A small network was shown many inputs. Here are its activations along a few directions, one row for each input.
Each table varies a few parts of the input and shows all the possible inputs, shuffled.
A made-up example of a description, with smaller parts first: one of 5 places around a ring, together with either a single point or one of 9 places along a line or (one of 3 separate values, together with one of 6 places along a line).
Shared parts are said once, and a part with two or three values counts as separate values.
(in the rows, 128 means zero)

Other details of the inputs shift rows strongly along two fixed directions, in all tables alike. That doesn't count.

Rows:
x1: [ 97 104 166 136 170 111 120  80 158 144  88 158  84 121 135  75]
x2: [152 183 106 114  85 202 150 161 125  95 182  92 194 188 181 108]
x3: [108 104 169 139 168  99 134  85 149 148  99 173  93 107 124  94]
x4: [ 89 100 124 125 175  62 106  96 113 169 102 135  46  59  64 181]
x5: [107 126 112 142 199  49  76 116 127 165  68 181  19  67  82 138]
x6: [184 182  55 129  91 135 127 182  83 110 178 123 154 122 133 178]
x7: [171 201  66  94 101 130 150 177  75 141 175 178 109 125 131 142]
x8: [ 96  84 223 157 131 181 163  65 206 103 125  86 211 181 188  49]
x9: [178 164  51 112 100 116 108 192  81 117 167 134 128 103 115 190]
x10: [ 98 117 123 147 165  74  96 110 122 155  61 153  59  87  69 133]
x11: [158 196  63 103  87 131 152 188  67 135 149 154 115 136  99 151]
x12: [118  44 234 135 109 175 161  51 187 110 135 125 221 161 172  67]
x13: [109  49 232 139 129 154 155  75 191 117 111 123 195 164 161  75]
x14: [158 207  57  88 108 153 125 177  78 129 160 159  90 146 144 121]
x15: [124 100 103 180 191  45  65 115 134 142  71 138  70  45  80 189]
x16: [170 198  58 123 116 123 125 203  97 120 165 126 136 128 120 179]
x17: [119  94 169 162 148 128 126  72 167 119 128 122 168 108 135 118]
x18: [166 176 117 121  79 180 176 159 122 106 197 111 215 167 169 127]
x19: [ 98  56 226 145 120 173 157  77 197 101 117  87 199 177 187  54]
x20: [133 164 140  75  63 188 215 152  97 127 212  99 178 191 156 117]
x21: [104  74 231 168 120 171 170  70 195 103 124  84 216 180 190  56]
x22: [169 167 122 127  70 181 182 173 118  97 189  99 214 187 180 119]
x23: [160 193  56 105  87 126 145 176  63 140 149 159 113 118  95 160]
x24: [108  70 178 142 159 106  99 106 170 133  81 130 124 126 121 117]
x25: [129 188  57  75 105 144 127 176  66 139 168 107  77 137 110 169]
x26: [ 81 111 111 119 181  69  90 113 118 163  87 118  24  81  70 167]
x27: [110  97  97 148 184  74  43 132 134 130  65 124  52  70  92 169]
x28: [132 188  71  80 104 123 144 188  70 149 172 112  86 137 102 175]
x29: [181 169  63  97  95 126 118 202  87 127 160 148 136 128 117 183]
x30: [114  91 105 141 192  57  41 137 143 146  50 144  44  78  77 170]
x31: [161 155 122  85  61 215 153 170 120  96 178 107 200 210 186  98]
x32: [114 109  93 176 197  52  49 130 141 136  55 120  49  68  87 173]
x33: [105  90 164 146 132 120 138  59 134 138 100 155 127 101 101 101]
x34: [ 83  75 171 125 155 103 135  54 134 153 123 124  97  88  95 137]
x35: [ 99  56 234 149 121 163 160  80 195 107 120  92 203 171 180  61]
x36: [102 100 176 165 165 116 116  94 179 125 101 109 145 125 134 110]
x37: [159 171 109 121  70 206 157 163 118  88 180  84 200 196 193 104]
x38: [113  63 179 155 148 109 121  90 166 124 103 123 148 101 131 125]
x39: [114  94 174 138 152 119 139  56 147 142 120 176 117 103 134  85]
x40: [ 83  96 152 145 155 122 104  70 140 137  63 138  86 110 102  93]
x41: [173 171  63 110 101 119 123 216  89 117 160 125 130 128 123 181]
x42: [150 201  54  98  87 143 138 189  72 131 140 139 105 150 110 135]
Each input here is: one of 6 places along a line, together with either one of 3 separate values or one of 4 places along a line.
The inputs of x26 and x4 match in every part but the place on the line of 6. If x8 is changed in the same way as x26 into x4, which row does it become? -> x18
List by row number the other rows that have the place on the line of 6 in common with x6. -> x9, x12, x17, x33, x34, x39
Change only the choice among 3 separate values in x3. List by row number the other rows that result. -> x11, x20
Start at x27 and move only the place on the line of 6, one step at a time. The first step leads to x19. Which rows follow, in order? -> x35, x41, x38, x9
Change only the place on the line of 6 in x6. List by row number the other rows that result. -> x15, x21, x22, x32, x37
